These are the activations of a small neural network, seen along a few directions. Each row is one input.
Each table varies a few parts of the input and shows all the possible inputs, shuffled.
Descriptions start from the smaller parts, as in this example, which fits no table here: one of 6 places along a line, together with either a single point or (one of 2 separate values, together with one of 5 places around a ring) or one of 11 places along a line.
Shared parts are said once, and a part with two or three values counts as separate values.
In the rows, zero is written as 128.

Other details of the inputs vary at random and push rows far along three fixed directions, the same in every table; ignore that.
To show where, the next rows are all for the same input, with only those details redrawn:
[131 141 122 128 120 136 129 117 131 134 135 127 131 118]
[167 140  94 162 175 128 146 190  83  97 185 156 165 168]
[157 159 105 148 147 140 137 144 104 110 177 139 148 138]
[123 106 118 124 127 115 131 142 131 136 114 132 128 126]
[131 141 122 128 120 137 129 117 131 134 135 127 131 118]

A family of inputs:
R1: [112 111 121 122 134 112 123 139 131 124 111 130 125 133]
R2: [125  99 130 125 121 115 134 147 128 135 121 117 128 126]
R3: [126 142 126 132 122 140 131 120 137 128 133 126 124 121]
R4: [124 106 126 120 131 115 123 136 128 125 112 133 116 138]
R5: [122 108 125 128 130 112 135 139 130 135 114 136 121 128]
R6: [149 161 120 142 148 144 121 137 103 109 166 142 145 149]
R7: [134 134 139 126 125 126 132 113 132 132 133 105 120 114]
R8: [118 108 121 129 130 118 133 144 136 129 112 132 122 127]
R9: [144 127 102 148 156 120 140 171 108 106 153 143 139 145]
R10: [117 109 124 123 132 114 129 137 133 120 110 130 119 137]
R11: [120 109 128 121 132 108 131 133 128 125 112 135 118 138]
R12: [128 134 137 126 120 126 130 115 129 134 135 109 121 112]
R13: [124 105 119 125 126 115 131 141 132 133 113 133 128 126]
R14: [130 140 131 124 125 135 117 111 129 123 135 128 121 130]
R15: [123 107 125 128 130 112 136 139 131 135 114 135 119 130]
R16: [128 140 129 123 123 132 123 108 130 122 136 127 130 129]
R17: [132 130 135 125 119 131 122 119 131 133 135 107 116 111]
R18: [127 132 137 127 114 126 133 118 130 136 137 111 117 111]
R19: [120 104 124 119 131 111 126 132 130 124 114 131 126 138]
R20: [138 130 139 121 129 133 124 116 133 130 134 104 115 111]
R21: [128 143 125 123 124 131 121 110 128 123 134 127 133 126]
R22: [134 138 128 130 121 140 125 118 132 133 135 128 119 122]
R23: [132 142 125 129 122 139 123 121 129 135 134 129 123 118]
R24: [136 137 125 128 117 138 135 115 134 131 133 126 124 122]
R25: [129 103 140 123 140 112 136 141 129 132 116 114 124 127]
R26: [125 131 137 125 126 130 130 105 120 125 131 114 120 109]
R27: [123 106 119 124 126 115 132 143 131 135 114 133 128 125]
R28: [126 145 123 133 123 139 129 121 135 129 131 126 127 118]
R29: [125 134 133 127 120 131 128 120 135 129 134 104 121 111]
R30: [124 106 118 126 127 115 131 141 131 135 112 132 129 126]
R31: [133 139 128 130 121 140 125 119 132 133 135 129 120 121]
R32: [133 141 127 129 121 139 123 122 130 134 133 130 123 117]
R33: [138 127 112 146 152 127 139 170 112 114 143 145 144 147]
R34: [129 145 128 124 126 134 114 113 126 125 133 129 125 126]
R35: [131  98 136 120 137 116 133 141 131 130 116 111 129 127]
R36: [125 145 133 125 126 128 124 108 128 124 134 131 126 128]
R37: [131 133 138 124 130 133 131 118 138 125 133 101 120 111]
R38: [131 101 135 125 134 117 127 145 129 133 115 113 121 129]
R39: [124 104 120 125 127 115 132 140 133 133 114 133 126 128]
R40: [122 147 127 127 127 134 121 114 131 120 132 126 130 126]
R41: [122 145 129 127 126 134 122 113 133 119 133 127 127 128]
R42: [129 127 134 124 125 136 122 108 121 124 130 112 116 108]
R43: [129 145 129 130 122 133 132 118 130 135 133 131 126 117]
R44: [108 136 219 150 110 200 129 152 138 172  81 155 204 192]
R45: [157 159 105 148 147 140 137 144 104 110 177 139 148 138]
R46: [121 110 122 128 130 111 133 141 129 137 111 136 123 126]
R47: [125 147 132 125 125 128 123 109 126 125 134 131 128 127]
R48: [119 106 122 119 129 109 123 134 128 124 113 133 129 134]
R49: [129 142 131 124 125 135 116 112 128 123 134 130 123 128]
R50: [133 137 125 128 119 137 131 114 134 131 136 126 127 122]
R51: [127 142 127 121 123 131 121 111 128 124 134 128 133 124]
R52: [114 108 124 123 134 113 126 136 133 121 112 130 122 137]
R53: [130 100 133 124 132 114 133 141 131 131 116 111 129 129]
R54: [130 142 130 131 122 134 133 115 131 134 135 130 122 121]
R55: [128 140 128 123 123 131 122 108 130 122 135 128 131 128]
R56: [125 105 123 126 129 118 126 143 131 134 114 135 118 128]
R57: [134 141 127 130 121 139 123 120 130 133 134 130 123 118]
R58: [122  95 131 124 133 118 131 134 118 124 113 120 130 124]
R59: [130 141 126 132 120 141 135 120 137 128 131 125 121 122]
R60: [122 146 128 127 126 134 121 114 132 119 132 127 129 126]
R61: [125 144 134 125 126 129 125 108 128 124 135 130 125 129]
R62: [127 141 126 132 122 139 132 118 137 128 133 125 123 121]
R63: [125 145 123 132 123 139 129 122 134 131 133 126 127 118]
R64: [146 116 124 143 150 122 137 167 106 116 150 128 151 149]
R65: [124 103 121 125 127 116 133 140 133 133 115 132 125 129]
R66: [137 139 128 129 120 141 129 119 132 132 133 128 116 122]
R67: [131 129 134 125 113 132 125 122 131 135 137 110 114 110]
R68: [132 140 128 122 122 133 127 108 131 122 134 126 127 130]
R69: [133 142 130 131 120 135 137 115 132 133 132 130 119 122]
R70: [116 100 132 127 136 121 131 138 122 121 111 119 126 124]
R71: [116 111 127 120 133 106 125 136 126 127 112 136 124 132]
R72: [120 109 125 119 132 113 117 139 126 127 112 135 121 132]
R73: [115 112 125 120 133 106 125 135 125 129 112 135 124 134]
R74: [120 108 125 120 132 112 117 137 127 126 112 134 121 134]
R75: [126 144 133 125 126 129 125 107 128 124 134 130 124 130]
R76: [129 141 131 124 125 135 117 112 128 124 135 129 122 129]
R77: [114 138 221 149 121 199 128 146 140 168  77 148 205 195]
R78: [150 125 103 146 156 121 133 170 103 112 153 145 136 145]
R79: [120 110 122 127 130 112 133 141 128 138 113 136 123 126]
R80: [127 143 125 122 124 132 121 110 127 125 136 127 133 127]
R81: [113 109 124 122 133 113 125 137 133 121 112 130 122 136]
R82: [130 144 129 131 121 132 131 116 130 134 133 131 126 118]
R83: [121 147 129 126 126 134 121 116 132 121 132 127 129 124]
R84: [125 148 130 126 126 128 123 109 126 126 133 131 128 126]
Q: What is each input in this table made of?
A: one of 4 separate values, together with either a single point or one of 4 places along a line or (one of 2 separate values, together with one of 8 places along a line)
Q: Changing only the choice among 4 separate values turns R6 into R80. The same change can be made to R66. Which row results?
A: R24
Q: Changing only the choice among 4 separate values turns R78 into R28. The same change can be made to R23. Which row results?
A: R63
Q: Changing only the choice among 4 separate values turns R27 into R33. The same change can be made to R51. Which row results?
A: R83
Q: Which other rows does R74 become when the choice among 4 separate values takes its other values? List them by row number.
A: R47, R48, R60
Q: Which other rows does R75 become when the choice among 4 separate values takes its other values? List them by row number.
A: R14, R19, R52
Q: Which other rows does R18 become when the place on the line of 4 takes its other values? List them by row number.
A: R7, R12, R25
Q: Which other rows does R55 become when the choice among 2 separate values takes its other values? List them by row number.
A: R39
Q: Which other rows does R82 become when the place on the line of 8 takes its other values? List them by row number.
A: R5, R15, R43, R46, R54, R69, R79

A family of inputs:
R85: [119 164 149 132 110 157 116  92 136 142 112 139 133 134]
R86: [136 150 108 122 136 105 124 119 110 102 162 136 111 123]
R87: [154 139 114 127 142 116 131 124 117 104 161 100 116 122]
R88: [127 156 151 134 105 172 135 116 147 156 119 121 140 117]
R89: [111  92 174 134 130 135 137 156 126 161  83 141 166 171]
R90: [141 145 173 121 115 162 121  93 134 138 123 116 140 135]
R91: [134 146  87 123 138 117 120 119 117 104 158 127 129 118]
R92: [140 142  94 120 130 115 113 119 106 107 163 132 121 121]
R93: [145 134 114 133 131 115 138 124 105 116 171 111 115 116]
R94: [123 154 150 135 102 176 139 118 149 150 120 123 141 114]
R95: [112 150 167 132 118 169 119 108 145 129 122 109 140 123]
R96: [143 149  91 133 134 118 126 126 128 115 162 136 106 124]
R97: [135 136 105 136 136 121 149 125 118 107 167 107 126 110]
R98: [133 147 171 123 105 157 119 100 133 137 124 111 139 136]
R99: [150 141  95 130 136 121 126 120 124 114 164 144 102 123]
R100: [107  89 181 132 139 139 117 166 132 149  76 134 153 168]
R101: [115  82  96 127 154  99 129 180 112 107 114 153 151 156]
R102: [161 136 105 133 136 132 139 135 114 125 163 123 105 104]
R103: [155 136 108 137 125 116 134 133 111 123 169 118 120 104]
R104: [161 132 108 134 135 119 136 126 112 124 166 123 119 102]
R105: [105  92 180 134 140 142 119 165 134 146  77 133 157 168]
R106: [130 154 100 124 144 108 131 119 121  98 158 131 119 120]
R107: [146 137  94 118 139 118 115 112 107 109 161 136 120 119]
R108: [130 157 152 134 106 170 133 115 144 159 119 122 137 118]
R109: [116 163 142 130 105 162 122 100 156 145 120 141 136 134]
R110: [115 163 146 132 111 155 119  92 139 140 110 138 135 132]
R111: [150 132 122 130 151 126 120 125 111 104 165 109 105 114]
R112: [151 139 112 128 142 117 133 124 120 102 161  99 119 121]
R113: [128  85 118 123 164  87 131 170 105 112 116 164 129 160]
R114: [126  85 100 125 157  93 121 178 105 118 115 154 144 161]
R115: [112 161 141 131 102 166 125 101 158 139 121 142 138 131]
R116: [129 154 154 136 105 161 132 107 144 155 124 122 155 116]
R117: [118 161 142 129 106 158 119  99 154 148 119 142 132 135]
R118: [116 168 158 119 115 146 117  91 138 138 118 141 139 135]
R119: [139 138 106 135 139 117 146 124 116 112 166 106 124 113]
R120: [109 100 159 133 117 140 120 160 139 156  82 172 149 179]
R121: [106 101 162 135 121 136 119 153 124 148  72 167 151 175]
R122: [131 142 168 127 113 159 131  91 128 152 128 123 141 128]
R123: [127  72 131 134 159  99 123 192 105 113 120 129 123 154]
R124: [ 64  68  81  46  63  48  96  35 193 154  54  66  20  12]
R125: [121 151 161 131 112 155 134  97 135 150 125 115 147 129]
R126: [115  87 100 141 155  99 139 182 115 105 106 155 135 156]
R127: [118  94 112 127 163  84 134 177 112 110 113 156 136 161]
R128: [127  72 119 132 157  99 144 187 120 103 113 124 142 156]
R129: [120  97 166 137 125 150 136 175 135 170  76 149 156 161]
R130: [148 139 110 129 142 119 136 126 123  99 161  98 122 119]
R131: [145 138  99 140 130 122 144 135 124 114 165 115 130  98]
R132: [155 140 104 137 133 116 136 132 117 125 165 115 123 103]
R133: [147 143  99 133 141 119 125 113 109 106 154 139 105 119]
R134: [132 155 156 136 105 159 129 106 141 158 124 123 153 117]
R135: [119  89 101 140 158  96 136 180 113 111 106 154 133 159]
R136: [ 43  17 103  56  88  27 119 101 192 146  14  98  40  55]
R137: [137 141 114 135 149 125 125 133 121 100 163 100 113 113]
R138: [134 155 159 132  98 172 128 116 136 159 125 127 132 120]
Q: Changing only one part turns R138 into R129. The same change can be made to R86. Which row results?
A: R118
Q: What is each input in this table made of?
A: one of 6 places along a line, together with either one of 4 separate values or one of 5 places along a line
Q: Which other rows does R124 become when the place on the line of 6 takes its other values? List them by row number.
A: R91, R92, R101, R107, R114

A family of inputs:
R139: [ 63 128 160  96  99 110 108  61 159 143  67 117 106  97]
R140: [142  98 102 126 131 105 134 158 133 132 134 135 104 128]
R141: [159 155 116 133 122 131 135 113 134 129 165 116 100 116]
R142: [126 149  87 115 125 112 100 106 111 116 145 157 121 124]
R143: [135 142 105 110 131 105 115  96 117 109 151 146 118 136]
R144: [117 151 204 141  88 195 151 101 160 186  86 127 184 148]
R145: [139 142 159 137 151 138 124 136 102 123 127 177 177 208]
R146: [110 113 158 145 165 120 136 175 102 108 105 173 188 210]
R147: [ 87 120 161 109  82 131 132  92 181 162  75  95  95  90]
R148: [141 206 165 153 145 178 133 105 112 106 163 157 201 195]
R149: [154 151  89 137 107 141 129 118 117 148 163 136 121  87]
R150: [167 146 116 135 118 130 149 106 122 140 167 115 113 103]
R151: [158 133  96 132 116 127 138 129 120 146 153 135 121  97]
R152: [135 163 121 116 132 110 116  84 108 104 159 137 108 128]
R153: [161 157 149 123 143 154 102  95 105  94 179  81 115 118]
R154: [138 178 106 134 128 152 131  97 138  96 171 118 124 119]
R155: [143  74 114 133 137  87 152 168 110 140 123 133 107 120]
R156: [107 133  82 121 133 103 113 126 122 103 132 146 136 125]
R157: [130 128  91 134 129 120 139 155 143 124 137 124 123 112]
R158: [ 80 133 182 118 105 160 110 111 154 158  54 169 192 176]
R159: [146  63 139 120 154  96 119 176 111 119 128  86 108 128]
R160: [157  73 142 123 144 106 131 155 100 130 140  82 122 110]
R161: [ 94 130 232 113 119 172  99  92 134 140  77 106 195 172]
R162: [127  88 114 134 149  90 133 177 116 133 118 138  93 123]
R163: [150 142  96 130 121 129 124 135 133 135 151 136 108 110]
R164: [ 85 157 149  92  80 136 110  35 173 140  96 114 123 102]
R165: [122  87  79 122 138 101 110 167 120 120 111 158 104 132]
R166: [147 138 113 125 135 123 125 112 128 111 147 128  98 133]
R167: [115  67 104 138 152  77 160 186 115 132 110 121 114 107]
R168: [153 179  99 128 124 152 112  98 125 112 168 140 111 115]
R169: [ 75 105 158 112  95 121 128 110 175 166  61 102  93  86]
R170: [139 113 100 135 126 117 160 143 132 131 144 116 133 108]
R171: [ 83 137 160 104  86 141 119  63 177 141  79 100  93  94]
R172: [106  90  75 128 141 101 122 172 132 108 108 142 118 127]
R173: [135 117 116 140 131 112 162 145 122 128 142 111 123 107]
R174: [133  85 185 126 173 123 105 171  80 111 112 139 185 207]
R175: [ 93 130 127 111  62 149 127  79 174 183  83 106 119  60]
R176: [132 142 110 131 138 125 138 116 139  99 144 113 114 129]
R177: [137 125 156 161 150 154 155 190 129 134 121 149 181 194]
R178: [126 187 122 143 141 149 127 100 123  97 166 117 113 108]
R179: [142 182 124 137 138 147 115  96 111 108 169 132  98 112]
R180: [127  71  76 128 133  89 122 192 125 139 110 151 103 123]
R181: [147 136 121 141 130 122 142 127 107 142 153 127 108  94]
R182: [163 144 156 156 127 175 147 151 110 157 147 165 184 168]
R183: [139 142 142 124 147 142 114 107 119  86 162  66 123 112]
R184: [107  78 107 112 162  56 117 154  98 110 105 156 100 142]
R185: [ 77  57 136  99  91 100 134 133 189 167  43 109 100 105]
R186: [143 157 120 128 131 132 122 102 120 106 157 128  93 120]
R187: [ 82 109 172 137  95 175 121 161 167 185  45 158 179 159]
R188: [168 176 197 163 145 207 143 138  95 128 177  95 211 158]
R189: [118  76  83 104 148  62 113 155 113 114 104 164 114 144]
R190: [137  88 183 151 169 148 135 211 107 121 117 109 189 189]
R191: [154 173 108 127 125 150 119  92 127 108 174 134 109 123]
R192: [147 140 122 134 127 122 134 130 125 127 154 123  96 116]
R193: [117 109  87 126 141 109 128 153 138 105 118 135 119 126]
R194: [152 176  98 142 114 153 149 111 130 132 174 116 141  89]
Q: What is each input in this table made of?
A: one of 2 separate values, together with one of 4 places along a line, together with either a single point or one of 6 places along a line
Q: Changing only the choice among 2 separate values turns R162 into R169. The same change can be made to R180. Which row results?
A: R187
Q: Changing only the choice among 2 separate values turns R167 into R181. The same change can be made to R156. Which row results?
A: R142
Q: Which other rows does R171 become when the choice among 2 separate values takes its other values? List them by row number.
A: R186
Q: Which other rows does R165 become when the choice among 2 separate values takes its other values? List them by row number.
A: R172

A family of inputs:
R195: [140 210 117 155 127 187 139 110 143 102 179 108 166 128]
R196: [109 150 197  99  91 170  93  60 139 161  95 110 166 123]
R197: [148 135  37 119 144  63 131 125 102  99 168 184  83 126]
R198: [169 112  58 139 142  82 167 154 107 120 180 129  99  91]
R199: [140 152 168 123 101 173 111  93 156 149 122  97  94 113]
R200: [101 113 156 155 145 154 160 184 145 128  89 141 189 176]
R201: [164 213 114 158 119 178 128 104  92 141 193 163 156 114]
R202: [ 71 153 108 103  86 125 112  64 174 128  98  88  87  46]
R203: [132 119 174 126 112 175 100 136 146 150 102 124 118 146]
R204: [122 127 124 157 151 166 134 198 129 108 126 151 197 186]
R205: [ 68 151 140 118 114 137 113  98 169 119  70 170 144 167]
R206: [124 141  89 150 161 134 131 180 121  91 151 137 161 145]
R207: [169 184 128 124 127 161 110  78 101 101 204  96 157 119]
R208: [126 100 170 154 121 135 169 173 124 185  89 173 175 168]
R209: [ 98  84 169 109 131 110 108 128 106 142  79 130 158 141]
R210: [132 103 151 133 144 142 103 168 125 136 108 137 114 150]
R211: [141 131 171 129 136 139 141 111 110 126 139 109 170 144]
R212: [115 135 150  95  96  95 141  38 143 135 135  57  91  59]
R213: [113  73 173 130 133 108 145 162 143 151  81 113  89 136]
R214: [157 101 129 147 165 117 145 180 114 109 147 118  97 141]
R215: [129 117  78  97 162  50 112 100  94  70 157 140  98 139]
R216: [119  76  87 102 101  86 120 135 142 166  93 140  94  82]
R217: [122  65  96 104  91  87 136 130 155 174  83 124  92  86]
R218: [150 164 144 157 155 163 110 148  94 114 164 140 119 143]
R219: [129 196 152 120 119 159  94  65 138 114 140 155  86 147]
R220: [105 114 112 149 152 101 173 173 139 107 124 115 138 133]
R221: [134  74 103 120 107 115 127 162 133 165 100 153 131 125]
R222: [156  93  87 112 153  72 132 130 100  93 168  84 115 109]
Q: Changing only one part turns R206 into R216. The same change can be made to R204. Which row results?
A: R221
Q: What is each input in this table made of?
A: one of 4 separate values, together with either a single point or one of 6 places along a line
Q: Which other rows does R222 become when the place on the line of 6 takes its other values? List them by row number.
A: R196, R207, R209, R211, R212
Q: List by row number the other rows that have the choice among 4 separate values in common with R199.
A: R203, R210, R213, R214, R218, R219
